These are the activations of a small neural network, seen along a few directions. Each row is one input.
Each table varies a few parts of the input and shows all the possible inputs, shuffled.
Descriptions start from the smaller parts, as in this example, which fits no table here: one of 8 places around a ring, together with either a single point or one of 11 places around a ring or (one of 2 separate values, together with one of 6 places along a line).
Shared parts are said once, and a part with two or three values counts as separate values.
In the rows, zero is written as 128.

Rows:
x1: [139 128 136 184 156 137  98 140 120 149 190  77 120 115 110 120  83 174]
x2: [ 96 136 172 101 147 177 126 116  62  99 144 102 138 141 124 111 120 124]
x3: [144 136 104 162 156  79 112  76 157 186 119 108 100  97 120 126  88 168]
x4: [148 137 128 155 158 136 120 173  82 147 182 107 131 125 130 106 103 143]
x5: [118 107 162 101 112 145 143  95 127 116 105  92 133 140  98 142 149 119]
x6: [144 111 118 150 142 128 152 181 100 140 152 122 138 148 125 112 144 112]
x7: [145 111 117 146 136 109 155 169 115 154 128 135 131 140 126 116 154 109]
x8: [103 167 114 116  74 171  74 196 173  14 179 208 158 112 187 159 108 139]
x9: [156 138 127 164 139 123 124 165  93 155 162 100 127 112 133 119 115 125]
x10: [108 139 160  93 128 126 134  73  99 135  79 122 115 121 132 125 137 105]
x11: [112 169 113 126  56 160  76 187 185  23 160 202 153 100 190 174 119 120]
x12: [123 102  99 100 148 112 165  93 149 153  88 145 125 165 107 108 150 132]
x13: [103 145 141  78 148 120 141  52  99 137  73 133 116 124 135 117 125 118]
x14: [128  95 128 126 124 138 157 135 138 137 115 121 135 161  99 121 168 115]
x15: [109 176  81  96  76 117  86 131 214  53 110 245 137  96 197 170 111 132]
x16: [104 137 171 110 127 164 129 109  74 107 123  95 133 128 127 124 131 106]
x17: [148 129 133 189 131 105 103 119 146 171 146  82 108  94 114 138 105 152]
x18: [146 113 107 135 142  90 157 146 126 168 108 149 120 140 129 113 149 112]
x19: [129  97 118 115 130 118 159 113 149 151  95 134 124 161 102 117 163 117]
x20: [135 110 119 141 161 141 148 189  88 132 172 129 142 160 122  99 132 131]
x21: [154 144  96 133 159  79 135 109 119 184 111 139 111 107 141 112 108 137]
x22: [159 137 125 160 134 105 126 152 108 169 137 113 120 104 135 123 125 122]
x23: [141 119  88 119 161  84 163 126 126 170 101 160 122 144 133 104 137 125]
x24: [107 106 164  97 137 177 136 116 100  94 149  86 144 160  93 124 127 140]
x25: [146 129 135 193 137 124 100 131 132 157 170  70 116 102 112 134  95 155]
x26: [114 169 111 122  51 141  79 175 200  37 135 216 146  92 190 180 128 117]
x27: [116 107 163 106 118 164 139 108 112 102 129  79 140 148  96 137 139 122]
x28: [159 138 115 149 140  86 128 130 119 183 117 127 110 103 137 120 121 124]
x29: [118  93 130 122 149 170 150 156 111 115 159 114 146 181  94 103 146 137]
x30: [114 169 101 112  59 122  80 152 211  52 115 230 136  91 192 176 123 119]
x31: [113 115 133  74 137 120 151  53 139 132  78 117 122 144 105 129 131 135]
x32: [119 109 152  90 118 126 144  73 137 130  85 106 122 140 101 138 145 121]
x33: [126  95 129 131 130 157 154 148 123 123 139 108 141 168  97 116 158 118]
x34: [148 130 123 178 137  85 104  97 156 185 126  96  98  93 116 135 101 154]
x35: [106 137 169 105 122 145 132  96  89 121  99 108 126 120 129 129 141 103]
What do these inputs look like to the network?
Answer: one of 5 places along a line, together with either a single point or one of 6 places along a line
Changing only the place on the line of 5 turns x14 into x33. The same change can be made to x7. Which row results?
Answer: x6
Change only the place on the line of 5 in x5. List by row number the other rows that result.
Answer: x24, x27, x31, x32
Which other rows agree with x18 in the place on the line of 5? List them by row number.
Answer: x10, x19, x28, x30, x32, x34

Rows:
x36: [104 153 135  87 101 180 120 179 100  42 152 174 160 138 169 134 134 101]
x37: [130 103 145 104 160 122 155  56 108 166 106  60 117 146  78 116 122 147]
x38: [ 92 101 157  91 102 167 149 104 140  85  95 126 141 165 105 137 172 104]
x39: [138  82 154 112 144 134 172 105 103 159 112  64 129 165  71 118 156 121]
x40: [151 104 163 191 165 131 136 139  70 194 165  31 114 128  84 103 122 136]
x41: [138  82 134  97 172 135 188 138  75 160 125 101 138 187  84  89 158 119]
x42: [ 84 122 154  79 116 156 127  59 146  92  89 130 127 147 112 134 138 129]
x43: [146 139 100 179  82 137  84 204 191  88 183 159 142 104 150 160 118 141]
x44: [ 91 101 131  79 132 167 169 135 110  86 108 156 152 185 118 110 174 103]
x45: [150 104 143 176 193 132 152 173  41 195 178  67 122 151  97  75 125 134]
x46: [147 142  77 169 111 137 107 233 163  90 196 188 151 130 166 133 118 138]
x47: [143 123 154 184 184 121 119  90  74 201 159  29 103 110  90 106  85 158]
x48: [103 152 161  98  72 178 100 149 129  40 140 145 150 115 156 162 134 104]
x49: [ 92 171 160  88  87 166  79 107 136  44 131 150 139  95 165 163  99 133]
x50: [119 182 115  95  88 103 100 116 159  90  90 209 126  79 193 161 119 110]
x51: [159 165  59 176  96  55  83 173 220 134 134 219 112  73 191 158  99 144]
x52: [157 110 100 111 160  61 173  67 131 213  62 118 104 131 107 112 140 123]
x53: [111 130 107  85 117  95 145  69 168 140  45 187 113 132 141 131 157 106]
x54: [169 135 109 190 180  58 137 102  98 249 114  84  90  95 120  96 107 139]
x55: [136 160 101 170  97 123  66 161 199  92 175 164 129  85 161 161  84 170]
Changing only one part turns x45 into x36. The same change can be made to x40. Which row results?
Answer: x48
What do these inputs look like to the network?
Answer: one of 4 places along a line, together with one of 5 places along a line
Change only the place on the line of 5 in x53. List by row number the other rows that result.
Answer: x50, x51, x52, x54

Rows:
x56: [143 158 123 151 137  93 107 114 119 163 123 128 108  85 152 129 100 132]
x57: [133  87 166 130 184 124 170  65  66 204 109  27 110 155  60  94 135 134]
x58: [106 146 145  86 114 145 120 102 119  91 109 144 133 122 144 138 125 119]
x59: [107 145 154 119 113 164 106 131 112  85 145 123 137 119 140 137 118 126]
x60: [141 135 112 163 127 107 103 121 163 146 141 122 116 104 129 139 102 154]
x61: [114 135 123  88 121 141 141 140 118  93 116 168 142 143 148 126 143 109]
x62: [152 147 101 153 143  88 128 153 118 166 129 153 118 105 156 117 119 122]
x63: [105 130 133  90  93 134 122  86 174  91  87 155 129 127 131 154 142 122]
x64: [115 133 134 121 119 159 125 168 111  88 151 148 145 140 143 126 136 116]
x65: [113 118 111  92  99 129 142 124 173  93  93 179 138 148 135 142 159 112]
x66: [130 135 136 152 107 145  99 144 148 103 161 112 133 112 128 148 111 143]
x67: [139 123 118 152 113 140 117 182 146 107 167 137 140 132 132 136 129 134]
x68: [150 124  93 164 133 102 122 159 161 150 147 146 123 124 132 126 120 145]
x69: [144  76 144 131 190 122 190 102  63 211 115  49 118 176  62  80 154 123]
What do these inputs look like to the network?
Answer: one of 2 separate values, together with either a single point or one of 6 places along a line
Changing only the choice among 2 separate values turns x63 into x65. The same change can be made to x60. Which row results?
Answer: x68
Change only the choice among 2 separate values in x61. List by row number the other rows that result.
Answer: x58
Change only the choice among 2 separate values in x67. List by row number the other rows that result.
Answer: x66
